These are the activations of a small neural network, seen along a few directions. Each row is one input.
In each table, some parts of the input vary, and every possible input appears once, in random order.
A made-up example of a description, with smaller parts first: one of 3 separate values, together with either a single point or one of 11 places around a ring or (one of 5 places around a ring, together with one of 6 places along a line).
Shared parts are said once, and a part with two or three values counts as separate values.
In the rows, zero is written as 128.

Other details of the inputs vary at random and push rows far along two fixed directions, the same in every table; ignore that.

Rows:
R1: [124 128 126 146 133 131 113 137 133 134 150 130]
R2: [132 126 120 133 137 119 109 134 115 127 112 126]
R3: [125 118 128 144 134 124 112 131 132 117 112 122]
R4: [229 154 125  71 109 187 150  20 153 128 163  93]
R5: [127 118 132 130 146 119 116 138 124 121 144 128]
R6: [122 125 130 128 150 123 114 137 126 124 146 130]
R7: [120 127 122 149 127 130 109 129 127 126 119 122]
R8: [135 122 124 138 123 117 115 144 122 129 147 124]
R9: [121 125 122 132 146 124 112 132 124 115 115 122]
R10: [ 81 144 142  88 100 121 213 130 130 132  89 165]
R11: [127 119 124 134 141 121 114 134 122 111 113 123]
R12: [121 127 129 127 152 125 113 137 127 125 147 130]
R13: [117 126 126 141 140 128 109 129 133 123 115 121]
R14: [132 108 134 141 134 120 118 138 135 125 141 128]
R15: [138 121 127 132 138 112 118 140 118 131 142 128]
R16: [123 125 145 140 135 157 115 153 125 130 108  97]
R17: [127 124 150 138 139 155 117 160 132 136 139 108]
R18: [121 126 131 137 145 129 112 136 138 132 146 130]
R19: [133 127 124 137 126 119 114 142 123 131 148 124]
R20: [225 144 131  74 123 192 153  14 167 124 159  97]
R21: [ 90 146 138  95  75 121 208 132 125 142  93 163]
R22: [126 125 127 147 131 129 114 137 133 133 148 129]
R23: [129 115 124 135 139 119 115 136 122 109 112 123]
R24: [139 118 124 138 120 116 117 144 122 128 146 124]
R25: [237 135 127  74 116 171 155  27 145 123 153  96]
R26: [133 128 125 131 143 115 114 139 119 133 144 129]
R27: [123 124 123 150 124 129 110 130 126 124 118 122]
R28: [133 111 127 149 123 123 118 139 130 129 145 128]
R29: [131 132 125 130 145 117 113 138 120 135 145 129]
R30: [123 133 118 136 125 127 104 133 119 128 120 120]
R31: [129 129 119 132 140 120 108 133 116 128 114 126]
R32: [118 127 121 131 148 126 111 132 124 116 116 121]
R33: [131 116 127 148 126 125 117 138 131 130 146 128]
R34: [137 119 121 136 132 115 112 137 114 122 110 127]
R35: [ 86 144 146 100  83 127 221 132 139 151 122 172]
R36: [135 125 126 132 141 113 116 140 118 132 143 128]
R37: [134 121 121 141 116 120 109 138 117 120 116 121]
R38: [229 135 130  80 109 187 157  10 161 110 124  90]
R39: [125 122 131 129 148 122 115 137 126 122 145 129]
R40: [123 130 125 146 135 132 113 137 134 135 150 130]
R41: [ 73 150 144  94  97 128 210 125 140 144  91 163]
R42: [127 136 121 134 132 125 110 141 125 135 151 126]
R43: [120 124 127 142 138 127 109 129 133 121 114 122]
R44: [135 123 120 135 135 117 111 135 115 124 112 126]
R45: [122 121 128 143 136 126 111 130 132 120 113 122]
R46: [129 117 124 152 119 126 112 132 125 120 115 123]
R47: [133 110 132 131 140 117 120 139 123 118 142 128]
R48: [118 129 121 148 128 132 108 128 127 127 120 121]
R49: [127 131 117 131 141 122 107 133 116 130 115 126]
R50: [ 87 136 153  94  91 121 221 134 143 146 116 172]
R51: [129 134 124 129 146 119 112 138 120 136 145 129]
R52: [128 128 119 139 121 124 107 135 118 124 118 121]
R53: [ 73 152 139 102  86 132 209 125 134 149  96 164]
R54: [127 117 134 139 139 123 115 136 136 128 143 129]
R55: [125 133 117 130 143 123 107 132 116 131 115 125]
R56: [125 131 119 138 124 125 105 134 118 126 119 121]
R57: [124 120 132 139 141 126 114 136 137 129 144 130]
R58: [131 131 123 136 128 121 112 142 124 132 149 125]
R59: [131 114 132 130 143 118 118 138 124 120 143 128]
R60: [126 121 123 151 122 128 111 131 126 122 117 123]
R61: [ 79 157 134  92  84 127 203 131 126 148  97 163]
R62: [ 73 151 139  85 106 125 210 130 131 137  92 164]
Each input here is: one of 2 separate values, together with either a single point or (one of 5 places around a ring, together with one of 6 places along a line).
Question: Changing only the choice among 2 separate values turns R39 into R9. The same change can be made to R14. Which row results?
Answer: R38
Question: Changing only the choice among 2 separate values turns R33 into R60. The same change can be made to R8. Which row results?
Answer: R21
Question: A walk changes only the place on the line of 6. It starts at R47 and steps to R59. List the rest of the walk in order.
Answer: R5, R39, R6, R12
Question: A walk changes only the place on the line of 6. It starts at R62 and steps to R32. List the rest of the walk in order.
Answer: R9, R10, R11, R23

Rows:
R63: [127 114 109 159 152 108  75 138 116 112 120 120]
R64: [111 144 129 113 111 118 163 131 128 146 137 153]
R65: [112 134 130 112 117 111 167 127 129 136 140 158]
R66: [137 118 117 159 148 108  75 159 113 130 153 118]
R67: [106 144 123 116 107 121 157 123 124 137 100 146]
R68: [101 133 134 117 117 124 162 123 136 126 101 146]
R69: [112 137 139 117 102 131 166 142 130 143 137 141]
R70: [131 111 110 158 150 108  74 142 114 111 119 118]
R71: [121 115 123 165 153 131  75 145 127 118 118 109]
R72: [134 109 112 157 149 108  76 145 111 111 118 116]
R73: [ 98 144 128 122 102 135 156 125 132 135 103 140]
R74: [139 116 119 158 147 108  75 163 111 129 152 117]
R75: [110 129 148 116 116 134 171 143 136 141 135 142]
R76: [129 110 131 163 157 127  79 158 128 127 155 113]
R77: [126 120 120 166 144 122  74 157 123 129 158 114]
R78: [126 112 129 165 158 127  78 155 130 127 156 115]
R79: [233 134 119 107 140 199  97  15 159 109 138  69]
R80: [112 140 127 113 104 121 159 129 119 136  97 142]
R81: [241 135 120 105 128 189 101  34 151 120 174  71]
R82: [246 124 123  99 144 181 101  24 158 109 176  77]
R83: [114 142 131 112 109 118 164 134 127 145 136 152]
R84: [134 108 116 159 156 102  74 155 117 120 158 126]
R85: [103 144 133 119 106 131 163 133 136 145 141 147]
R86: [124 113 126 164 151 131  77 148 124 117 117 107]
R87: [238 145 134  48  98 180 196   6 152 124 155 107]
R88: [101 142 130 121 101 135 157 128 129 135 102 139]
R89: [121 127 121 137 191 112  67 162 110 125 153 117]
R90: [106 131 143 119 112 139 165 134 132 131  97 136]
R91: [107 138 134 120  98 135 160 134 124 133 100 134]
R92: [104 131 136 116 115 125 163 126 134 125 100 144]
R93: [115 128 130 111 109 115 166 130 118 125  99 144]
R94: [102 136 142 119 120 135 167 132 143 143 138 148]
R95: [115 124 146 111 116 121 171 140 134 133 135 146]
R96: [129 107 122 159 152 117  76 146 122 109 118 111]
R97: [117 129 113 137 185 118  66 150 108 114 115 110]
R98: [104 140 132 120  99 135 159 131 127 134 101 137]
R99: [112 126 144 111 117 121 170 136 136 134 137 148]
R100: [109 142 125 115 106 121 158 126 121 136  99 143]
R101: [110 126 140 113 112 125 166 132 130 123  98 139]
R102: [137 117 114 157 141 114  75 150 108 121 114 109]
R103: [118 129 134 109 114 112 169 135 126 135 137 155]
R104: [106 130 140 113 120 121 167 130 141 136 139 153]
Question: What is each input in this table made of?
Answer: one of 2 separate values, together with either a single point or (one of 4 places along a line, together with one of 5 places around a ring)
Question: Changing only the choice among 2 separate values turns R65 into R63. The same change can be made to R77. Which row results?
Answer: R88
Question: Changing only the choice among 2 separate values turns R91 into R69. The same change can be made to R92. Which row results?
Answer: R82
